These are the activations of a small neural network, seen along a few directions. Each row is one input.
Each table varies a few parts of the input and shows all the possible inputs, shuffled.
A made-up example of a description, with smaller parts first: one of 3 separate values, together with either a single point or one of 11 places along a line or (one of 5 places around a ring, together with one of 6 places along a line).
Shared parts are said once, and a part with two or three values counts as separate values.
In the rows, 128 means zero.

Other details of the inputs vary at random and push rows far along two fixed directions, the same in every table; ignore that.

A family of inputs:
row 1: [117 170 163 151 126 171 145 142 149 114 136 100 123]
row 2: [141 136 104 125 138 120 123 113 125 120 119 137 155]
row 3: [126 111 133 137 129 117 122 132 129 147 124 126 116]
row 4: [143  79 104 113 114  79 136 118 121 111 150 165 113]
row 5: [116 162 127 154 144 160 119 162 152 130 117 113 116]
row 6: [124  92 115  89  98  85 106 111 114 139 144 153 154]
row 7: [138 131 114 125 143 120 114 114 113 125 116 135 156]
row 8: [103 166 164 119  99 192 114 153 166 157 135  85 122]
row 9: [142  46 115 128 138  77 163 111  78 121 117 156  78]
row 10: [135 169 160 171 164 152 169 125 131  92 119 111 112]
row 11: [101 165 115 121  99 185  99 181 170 144 135  93 133]
row 12: [153  48 118 130 139  74 165 114  87 124 124 154  75]
row 13: [143  82 154 107 107  87 145  91 121 129 152 156 106]
row 14: [126  92 122  89  98  81 101 108 117 150 142 147 149]
row 15: [155 139 158 127 135 125 127  90 138 126 125 134 134]
row 16: [138 132 123 128 135 112 119 130 141 124 125 141 123]
row 17: [135 112 124  64  72  98  63 100 138 165 145 140 185]
row 18: [131 122 128 136 124 118 120 134 130 138 129 136 109]
row 19: [ 93 155 121 149 140 165 117 162 128 137 116 104 139]
row 20: [121 129 107 127 132 116 131 127 124 124 127 135 141]
row 21: [128  90 130  91  94  84  96 103 126 154 136 149 144]
row 22: [106 174 162 116  85 195 122 160 166 136 145  83 133]
row 23: [ 97 153 128 152 144 160 115 157 128 146 112  99 131]
row 24: [136 136 140 122 137 126 131  96 115 120 128 127 153]
row 25: [ 82 164 148 113  93 195 111 162 148 155 138  78 146]
row 26: [109 118 142 127 123 129 144 121 113 126 141 123 130]
row 27: [151 143 125 198 221 134 159 115  95 103  71 123 104]
row 28: [159 146 156 126 123 127 138  95 136 103 134 132 142]
row 29: [161 155 105 193 216 135 165 126 116  79  91 132 106]
row 30: [163 144 129 201 222 130 161 117 103 106  76 122 100]
row 31: [152 121 124  63  67  97  63 105 165 152 151 154 172]
row 32: [148  60 123 121 133  89 205 109  77  86 148 166  89]
row 33: [119 122 107 127 128 123 130 140 128 119 138 137 125]
row 34: [118 126 139 124 117 135 157 129 123 112 150 136 133]
row 35: [143 103 129  92  88  82  95 108 137 149 146 156 134]
row 36: [133 161 161 173 178 150 160 119 131 114 109 114 102]
row 37: [115 109 130 135 129 120 120 129 120 144 118 128 119]
row 38: [145 143 138 119 131 131 145 104 126 106 136 140 157]
row 39: [126 137 140 121 124 128 153 118 127 110 145 138 143]
row 40: [ 87 164 112 118  93 189 103 178 156 154 129  88 147]
row 41: [106 165 133 127 101 181  94 173 160 163 124  91 120]
row 42: [116 129 143 124 131 122 139 110 116 124 136 125 140]
row 43: [127 133 108 124 136 116 126 130 131 117 133 139 135]
row 44: [166 155 124 200 216 131 159 119 105  98  80 131  93]
row 45: [120 113 102 118 119 133 137 151 123 121 136 129 111]
row 46: [ 83 158 121 118  99 188  95 179 145 159 125  86 147]
row 47: [139  92 134  93  94  81  98 106 135 157 142 147 141]
row 48: [113 102 117 123 121 129 130 146 107 143 122 118 112]
row 49: [142 121 107  61  72 100  74 105 153 142 157 152 181]
row 50: [ 97 161 112 149 135 166 126 160 139 133 120 106 138]
row 51: [130 161 112 172 178 143 144 147 137 102 110 121 115]
row 52: [157  58 107 124 136  76 166 121  96 105 131 167  72]
Each input here is: one of 4 places along a line, together with either one of 4 separate values or one of 9 places around a ring.
Changing only the place on the line of 4 turns row 3 into row 47. The same change can be made to row 23. Which row results? -> row 14
Which other rows does row 9 become when the place on the ring of 9 takes its other values? List them by row number. -> row 11, row 12, row 40, row 41, row 45, row 46, row 48, row 52
List by row number the other rows that have the place on the line of 4 in common with row 38. -> row 2, row 7, row 15, row 17, row 24, row 27, row 28, row 29, row 30, row 31, row 44, row 49
Which other rows does row 34 become when the choice among 4 separate values takes its other values? List them by row number. -> row 1, row 13, row 26
